These are the activations of a small network on made-up records, seen along a few directions, one row for each record.
Here are examples, each followed by its value of one field, SISOD.
The largest differences between rows may come from other fields.
In the rows, 500 means zero.
Strong random noise was added to every row along 3 fixed directions; ignore it. To show where, here is one row again and again, with new noise each time:
[412 504 566 416 539 570 438 540 391 380 406 635 551 379 422 480 470 539]
[452 505 518 454 539 517 480 507 429 422 430 520 553 390 518 484 541 493]
[349 577 608 406 540 614 426 607 347 322 361 804 554 379 282 483 376 630]
[399 778 453 584 578 426 655 692 301 356 330 663 620 441 392 453 603 694]
[469 705 415 598 473 408 590 382 713 523 487 366 490 432 678 615 488 397]

[377 458 530 401 526 474 392 448 493 434 522 603 637 434 449 513 504 523]
demop
[529 528 422 508 591 452 525 571 391 496 399 476 604 555 576 481 627 550]
zusud
[427 623 446 493 499 504 598 535 588 489 549 535 463 525 463 551 390 516]
zakip
[453 607 568 492 558 525 470 611 379 419 486 576 522 473 432 401 563 582]
fesil
[621 346 630 419 370 719 485 426 453 534 597 593 285 578 362 489 287 451]
fasup
[498 455 475 499 589 395 502 589 433 464 462 549 530 446 512 410 582 510]
tup
[469 427 573 459 401 639 487 433 547 502 531 543 395 567 423 553 385 487]
pobu
[309 704 472 554 430 430 469 527 671 398 461 646 564 465 433 582 398 531]
bodor
[445 269 590 307 470 685 332 541 406 438 443 701 444 487 381 487 405 538]
pobu
[545 285 532 423 504 614 394 442 310 456 489 463 524 467 427 419 574 506]
sotif
[479 463 563 450 419 573 479 554 516 460 469 695 414 489 403 506 381 562]
buku
[596 446 438 487 486 512 495 418 549 555 528 287 549 550 715 504 532 406]
zusud
[451 560 459 497 455 465 505 491 476 502 491 498 586 564 521 512 584 547]
pobu
[493 548 461 635 439 474 562 438 652 530 549 333 431 472 617 602 514 434]
bodor
[415 552 540 483 477 589 402 417 734 536 533 623 467 480 407 710 216 464]
zakip
[531 438 589 481 415 527 430 392 497 559 576 426 384 518 484 553 379 457]
keke
[362 436 696 359 501 668 424 516 457 426 439 738 495 467 281 468 343 580]
vez
[380 778 505 560 463 459 535 635 527 439 432 683 529 524 361 548 339 743]
zutir
[427 538 449 486 419 521 443 424 604 411 466 598 515 481 446 509 385 488]
sotif
[529 381 549 425 476 539 343 378 749 536 545 409 391 468 647 515 457 338]
fesil
[499 736 410 677 523 277 665 458 713 581 457 291 537 589 671 611 645 345]
luf
[581 747 376 646 548 371 665 566 581 532 499 522 516 562 564 532 568 624]
gogu
[392 432 573 335 456 623 312 438 595 386 487 747 509 424 302 520 172 457]
par
[477 398 612 460 521 545 455 488 472 463 541 555 458 482 381 445 419 476]
tup
[563 324 616 323 401 665 330 427 396 500 565 646 438 516 385 450 343 474]
fasup
[580 469 494 535 517 490 503 556 488 583 516 402 518 523 515 542 548 458]
med
[359 888 464 598 524 349 588 667 429 394 357 668 665 560 363 497 523 643]
luf
[429 472 599 415 555 577 482 569 302 477 408 608 609 439 361 418 562 637]
vez
[636 257 563 420 466 550 488 618 214 438 509 479 581 484 528 349 669 600]
buku
[638 340 493 487 539 486 510 543 298 516 487 374 599 514 609 323 619 533]
gal
[650 642 418 590 475 434 630 585 393 529 467 570 455 586 507 505 538 595]
fasup
[467 646 384 602 607 304 639 624 386 433 432 553 659 492 545 507 710 659]
demop
[541 750 427 694 498 423 711 542 444 582 449 464 515 584 438 451 495 642]
gal
[495 606 452 565 500 450 606 593 454 518 503 422 461 505 542 491 526 635]
zutir
[470 436 617 411 444 571 389 439 444 505 588 536 380 482 479 511 326 450]
keke
[509 454 357 519 596 369 447 522 424 508 492 383 582 517 597 432 812 462]
nof
[517 642 491 563 454 480 647 609 360 488 514 544 491 508 459 449 572 610]
buku
[535 402 621 431 412 718 404 391 599 543 552 573 340 471 452 511 121 458]
gal
[378 580 465 472 576 365 441 486 446 421 404 517 725 413 524 457 702 488]
fur
[412 566 505 437 509 548 431 490 465 473 460 598 594 550 439 494 425 530]
zusud
[485 561 518 512 452 433 381 331 790 539 582 350 523 502 663 539 507 357]
fesil
[527 515 435 494 493 406 628 374 677 613 547 224 482 469 768 497 624 357]
vez
[501 331 495 372 524 581 333 507 480 452 508 553 414 469 453 474 489 472]
nof
[539 662 349 668 556 344 784 618 373 480 518 388 574 503 630 477 714 635]
demop
[451 409 569 365 512 538 367 529 519 452 419 582 468 468 474 500 424 417]
luf
[383 639 492 471 573 551 549 679 308 428 490 695 577 495 318 464 454 657]
zakip
[547 588 392 564 492 440 541 306 700 606 631 264 454 485 701 582 434 288]
par
[437 456 517 495 541 422 470 448 614 575 505 413 499 521 544 547 569 463]
zutir
[504 621 392 603 475 298 575 440 696 533 542 375 548 461 640 494 522 397]
tup
[503 174 485 313 615 431 388 545 221 387 405 392 736 350 595 279 891 427]
fur
[598 297 486 432 528 494 386 530 466 573 532 363 537 497 625 487 604 392]
med
[504 649 409 574 536 399 500 441 647 492 473 522 531 506 549 613 405 464]
par
[417 583 434 579 563 357 479 613 438 422 416 522 635 471 549 519 685 574]
bodor
[595 417 434 493 532 464 622 646 331 549 544 313 512 537 569 365 709 468]
med
[471 456 521 429 548 536 389 464 576 509 529 643 508 497 454 484 482 500]
gogu
[534 548 363 581 491 423 636 462 494 477 499 343 489 531 612 447 639 463]
sotif
[500 505 535 475 513 571 375 485 525 472 503 586 432 482 375 584 418 532]
nof
[494 416 571 363 518 582 379 493 450 465 551 635 558 483 384 416 462 566]
gogu
[413 422 552 373 509 500 237 286 751 486 461 515 540 357 606 642 405 305]
fur
[477 615 582 546 400 479 446 375 706 560 530 558 355 522 465 708 209 462]
keke

Here are new rows. What is SISOD for each?
[485 734 451 596 437 494 572 499 659 600 596 437 431 537 528 590 358 433]
med
[465 515 564 440 512 662 472 541 336 478 438 630 523 529 314 488 394 598]
zusud
[610 325 424 497 595 364 544 517 245 563 493 261 686 535 667 258 847 494]
gal
[408 701 416 573 550 383 704 597 448 423 489 562 551 493 476 496 581 618]
demop
[586 693 395 593 560 434 714 619 363 533 550 455 519 531 514 396 661 625]
gogu
[511 590 363 646 571 297 599 456 555 611 458 362 582 575 682 440 686 454]
gal
[472 423 589 410 506 520 517 640 217 406 481 615 446 514 374 375 502 602]
keke
[524 457 496 506 617 378 438 581 384 448 455 542 595 435 520 436 607 534]
tup
[520 648 376 595 483 419 602 519 618 531 555 401 572 545 619 573 485 514]
zakip
[628 525 458 585 461 500 661 398 663 599 643 340 376 591 582 509 510 448]
gogu
[567 549 470 596 563 421 641 670 360 489 393 436 513 548 513 465 654 530]
luf
[538 379 516 464 450 642 447 440 453 436 519 505 423 476 496 489 390 496]
sotif
[466 510 507 417 466 618 497 422 602 512 518 495 405 529 510 530 320 412]
zusud
[547 530 521 592 466 469 552 401 689 546 583 299 417 564 627 499 568 399]
fesil
[411 460 536 475 511 479 437 319 769 528 561 510 498 462 531 651 420 362]
demop
[427 498 439 488 587 425 414 462 523 470 460 569 599 487 492 503 530 432]
par
[404 370 569 407 502 554 319 411 529 476 584 435 503 398 578 525 502 363]
bodor
[562 312 486 394 477 566 391 372 589 519 635 303 364 478 609 491 511 324]
nof
[585 490 489 528 563 405 444 510 539 500 484 371 547 499 664 462 688 479]
fesil
[423 675 537 493 495 463 410 531 613 446 394 645 517 504 443 621 338 491]
luf
